array([[ 591,   95, -199, -158,  237, -403,  750],
       [ 434,    3, -310, -287,   37, -530,  889],
       [ 510,   41, -111, -104,  365, -294,  551]]) → -104

array([[271, 334, 350, 288, 383],
       [143, 242, 597, 199, 480],
       [761, 334, 597, 186, 383]]) → 334

array([4, 2, 6, 2, 8, 8]) → 6

array([[18, 20, 21, 21],
       [76, 31, 48, 48]]) → 76

array([82, 32, 17, 25, 68,  9,  5]) → 25

array([-35,  48, -46, -26]) → -35

array([24, 92, 31, 48]) → 24

array([468, 484, 707, 255, 528, 813,  59]) → 255
---
[[177 135 115  90 140 110 135 131 145 174 116 125 182 144 137 197]
 [191 170 183 104 130  96 163 127 163 186 144 138 229 152  72 153]
 [105 123 129 125 129  58 166 167 164 174 193 102  57 133  72 155]
 [165 185 151 166 114 161  91 136 189 109 204 190 154 159 114 149]
 [153 188 150 117 139 144 156 166 182 143 153 122  65 149 158 168]
 [158 167 122 137 127 188  99 153 172  99 154 164  93 156 206 195]
 [170 206 118 149 155 130 118 124 180 165 178 155 162 145  83 117]
 [129 167 108 132 137 117 132 164 185 146 185 126  48 142 128 166]
 [129 169 149 118 153  80 195 160 165 192 160  91  77 133  82 124]] Out: 197

[[-16  16 -31  -7  -8  -3  -3 -18]
 [ 43 -21  -7 -16 -26 -10 -11  -5]
 [  5  -1   7   0   2  -5  -5   1]
 [  3   2 -13  -7 -11  -5   0 -11]
 [ -8  -2  -2  -1  -2   0   4  -2]
 [  9   7 -17  -8 -10  -8 -11 -12]
 [-22   4  -2   3   8   3  -2   2]
 [-15   0  -1   1   3   2   3   0]
 [ -1  -1  -4  -3  -2  -2  -8  -1]
 [-26  16   4   8  16  -1   0  -2]] Out: -18

[[-263  432 -120  440   82  856   -9   48]
 [ 350 -522  122  122 -294 -414 -247 -453]
 [ 178 -343  155 -369    9 -628  127   80]
 [-287  602 -118  100  268  665  188  362]
 [ 261 -490   73  476 -308 -218 -280 -489]
 [-283  563 -120  211  200  750  102  246]
 [-287  602 -118   81  276  651  202  367]] Out: 48

[[57 50 50 57 54 49]
 [54 53 44 44 57 50]
 [52 55 51 55 58 53]
 [50 46 50 66 52 55]
 [54 49 51 50 57 52]
 [49 48 53 17 52 52]
 [52 48 54 45 52 51]
 [32 44 50 54 50 53]
 [50 50 42 41 54 52]
 [58 54 52 90 53 55]] Out: 49

[[255 175  56 175 125 179 131 194 131 146 197 202 207]
 [169 168 159 152 152 145 155 153 159 161 153 155 161]
 [214 208 164 128 127  92 143 133 165 171 136 145 168]
 [147 165 158 114 162 162 165 137 146 162 142 160 149]
 [144 167 157  94 164 164 170 128 140 165 135 160 146]
 [148 164 157 116 162 162 166 138 146 163 142 160 150]] Out: 207

[[362 415 574 520 482 688 535 701 424]
 [362 415 574 535 482 386 535 243 424]
 [362 415 574 531 482 685 535 696 424]
 [398 415 574 535 482 245 535 563 424]
 [362 415 574 535 482 318 535 302 424]
 [362 759 574 535 482 640 535 563 424]
 [362 804 438 535 482 435 535 370 424]] Out: 424

[[ 14 -15   3  -9   5   9 -12   8  10   4  -3  -1  -9]
 [  5 -17   3 -16   5 -10 -13   8  15 -22   1   3 -14]
 [  1 -10   7 -20  17 -21 -16  14  27 -27  15   3  -9]
 [ -2 -10   3 -18   5 -20 -12   8  22 -29  13   9 -14]
 [  1  -8   9 -13  19  -2  -7   7  13 -11  -2   0 -21]
 [  8 -26   1 -22   4 -10 -19   8  21 -23   5   3 -14]
 [-14  20   3 -13   1 -15  19   2  13 -22   1  27 -24]
 [ -1   6  10  -8  13  -1   7   3   9 -11  -6   3 -28]] Out: -9
---
[ 28 979 756 824 829 674] | 829

[[ -74 -398  261 -209  426 -298 -495]
 [-703 -423 -710 -758  651 -514   92]] | -298

[[62 23 34 48 85 52]
 [56 43 45 47 50 74]] | 85

[244 166 106 109  43] | 109

[[17 63 20 49 81 30]
 [43 49 66 45 54 60]] | 81

[[ 372  116  579  603  -76  672]
 [ 198  282   90 -560  657  -75]
 [ 239  672  -68  480  710  -98]] | -76

[1050 8131 5830 3805] | 5830

[[8 9 5 9 2 3]
 [6 6 6 5 6 6]] | 2

[218  77 124  48] | 124
---
[-35 -12 -26  40  -3] -3
[ -64  814 -605   72 -168   22] 22
[4090 9084 8962 5874 2201] 2201
[-41   8  25  13   4   4] 4
[ 24   9 -25  27   0  -1 -14] -14
[7000 9954 5444 4021 3067 1679 4956] 4956
